A =
-11,0,7,-1,0,2,-13,-15,22,-1,-25,-8,3,-24
-35,-28,-31,8,13,2,-18,5,-23,-9,-35,-8,-21,12
-6,-2,2,-15,-11,11,24,19,3,-43,13,-25,19,-77
Indices start at 1.
row 1 col 1: -11
row 2 col 4: 8
row 3 col 1: -6
row 2 col 6: 2
row 3 col 12: -25
row 3 col 13: 19
row 1 col 7: -13
row 3 col 2: -2
row 1 col 4: -1
row 2 col 2: -28
row 1 col 14: -24
row 1 col 6: 2

M =
[[26 54 47 54 48 12 59 47 65 78 33 42 31 26 68]
 [35 10 42 54 44 15 62 40 40 67 32 21 23  2 63]
 [33 43 45 41 57  8 50 48 66 67 55 41 26 36 65]
 [29 44 40 50 57 13 62 32 71 80 61 42 33 29 77]
 [40 49 55 46 51 19 46 49 50 44 58 43 34 41 54]
 [37 39 50 33 63  7 44 61 62 45 68 31  8 40 62]
 [33 33 35 42 65 16 60 32 71 80 69 41 33 32 78]
 [39  7 43 34 50 13 56 45 39 49 54 19  6  4 63]
 [29 54 55 38 53  6 46 63 55 43 48 25  5 33 54]
 [27 52 55 45 47 10 50 60 59 61 42 32 18 27 59]
 [35 29 35 45 65 15 62 34 66 72 64 39 28 29 78]
 [29 38 48 50 48 10 57 48 56 68 40 32 22 20 66]]
Indices start at 1.
(1, 1) => 26
(3, 5) => 57
(7, 5) => 65
(7, 7) => 60
(3, 9) => 66
(11, 1) => 35
(3, 4) => 41
(8, 7) => 56
(1, 7) => 59
(6, 1) => 37
(7, 8) => 32
(3, 6) => 8
(10, 9) => 59
(2, 7) => 62
(11, 2) => 29
(2, 11) => 32
(10, 12) => 32
(6, 10) => 45
(8, 11) => 54
(3, 7) => 50
(12, 9) => 56
(5, 10) => 44
(1, 9) => 65
(6, 7) => 44
(5, 9) => 50
(11, 3) => 35
(11, 6) => 15
(12, 6) => 10
(2, 9) => 40
(9, 9) => 55
(9, 5) => 53
(10, 10) => 61
(6, 13) => 8
(4, 7) => 62
(9, 7) => 46
(6, 4) => 33

x =
[[6957 2308 3214 3858 3128 4021 2538 7126]
 [8267 2517 9779 8502 3154 2223 9615 1717]
 [6468 4709 8411 3541 4618 8822 6560 1772]
 [3213 7351 6282 6110 1487 2965 9851 2162]
 [5767 7806 5937 9030 3752 6643 9801 5508]]
Rows and columns are counted from 1.
(1, 1): 6957
(2, 1): 8267
(5, 4): 9030
(3, 7): 6560
(5, 8): 5508
(4, 8): 2162
(3, 6): 8822
(2, 6): 2223
(3, 4): 3541
(4, 3): 6282
(4, 7): 9851
(2, 7): 9615
(5, 2): 7806
(1, 7): 2538
(3, 8): 1772
(3, 2): 4709
(1, 6): 4021
(3, 3): 8411

W =
38	53	20	48	83
84	62	44	71	64
41	94	21	46	17
87	27	19	63	92
Rows and columns are counted from 1.
row 1 col 1: 38
row 1 col 4: 48
row 4 col 2: 27
row 2 col 2: 62
row 3 col 3: 21

a =
[[ 18   5  19  11  -3  -4  23 -20  -4   8  29  -3  12   2]
 [ 21   5  17  11  -2  -7  23 -23 -12  14  40   1  13   4]
 [ 27  19  -2  -7   6  17   1  67  13  26 -58  20 -55  -4]
 [-44 -13 -15 -38   9   6 -30  34  24 -21 -82  -1 -22   0]
 [ 51  25  23   7  12  13  34  33  18  46  -3  15 -40   4]
 [ 10  11   2  -3   8   8  -3  33  12  14 -38   9 -31   0]]
Rows and columns are counted from 1.
(1, 1)	18
(3, 7)	1
(5, 13)	-40
(1, 12)	-3
(2, 14)	4
(3, 6)	17
(6, 8)	33
(4, 6)	6
(1, 9)	-4
(6, 9)	12
(4, 1)	-44
(6, 12)	9
(2, 4)	11
(5, 6)	13
(5, 5)	12
(4, 14)	0
(2, 5)	-2
(5, 1)	51
(4, 5)	9
(3, 11)	-58
(6, 13)	-31
(5, 3)	23
(6, 11)	-38
(1, 8)	-20
(3, 13)	-55
(1, 7)	23
(5, 10)	46
(3, 1)	27
(4, 8)	34
(1, 14)	2
(1, 13)	12
(6, 4)	-3
